A small network was trained on made-up records. Each row is its average activation on records with the value named, seen along a few directions.
Related values have similar rows: they may be neighbours, one step apart, or belong to one group.
In the rows, zero is written as 500.
Strong random noise was added to every row along 5 fixed directions; ignore it. To show where, here is one row again and again, with new noise each time:
[476 493 656 676 667 505 465 565 505 468 597 386 662 492 442 577 437]
[419 507 529 327 584 550 539 675 507 403 413 435 518 473 360 370 554]
[288 482 260 533 431 621 479 555 498 432 263 417 379 460 545 211 463]
[495 563 479 457 563 430 445 579 601 482 706 624 596 529 437 583 558]
[462 500 257 788 490 561 492 369 515 501 333 488 498 591 816 466 405]
[637 553 632 474 662 470 558 523 532 493 576 564 674 585 556 673 550]
[442 563 457 360 455 570 497 544 526 519 471 609 468 461 507 381 575]


Tavot, 16 values:
j2: [527 467 600 589 403 504 492 428 425 600 576 502 456 438 604 572 469]
j13: [429 462 401 595 582 559 531 518 503 428 333 370 536 570 567 447 453]
j16: [542 553 478 136 432 553 622 501 471 497 368 678 373 513 446 367 575]
j14: [433 459 225 628 291 383 415 454 577 536 590 655 358 535 556 538 467]
j10: [547 555 415 456 363 513 459 398 529 563 593 589 457 468 664 563 615]
j9: [652 546 880 466 446 414 432 462 468 673 786 635 546 395 339 672 506]
j8: [610 514 514 290 536 469 573 588 529 493 554 678 503 603 422 573 587]
j12: [506 580 642 734 445 513 348 312 528 684 827 660 573 419 530 569 397]
j7: [623 442 489 409 537 406 610 463 451 449 313 369 478 578 557 562 510]
j15: [501 476 702 367 525 444 515 602 479 468 626 490 499 470 181 497 475]
j11: [453 498 477 656 536 616 449 426 471 530 331 377 489 451 590 388 394]
j5: [564 490 459 234 432 445 550 531 499 491 501 571 462 477 501 557 682]
j3: [540 513 306 497 512 469 507 450 582 518 518 639 502 644 587 575 526]
j6: [559 522 526 502 566 399 460 496 538 427 621 384 578 441 431 613 555]
j4: [576 521 481 431 350 545 558 351 415 567 352 495 381 419 703 401 548]
j1: [360 483 659 436 367 538 432 570 459 582 634 556 410 395 225 413 494]
Tavot is arranged as a 2 by 8 grid.
Which values are neighbours of j5? Give them in the order they are listed.
> j2, j10, j4
Which values are neighbours of j8? Give them in the order they are listed.
> j16, j3, j1
Which values are neighbours of j9? Give them in the order they are listed.
> j14, j7, j15
Each value of Tavot is a pair of two hidden parts, and every pair occurs once (2 first parts, 8 second parts).
Changing only the second part turns j14 into j13. j9 has the same second part as j14; what does that change turn j9 into?
> j11
Changing only the second part turns j2 into j1. j7 has the same second part as j2; what does that change turn j7 into?
> j15
Changing only the second part turns j5 into j8. j4 has the same second part as j5; what does that change turn j4 into?
> j16
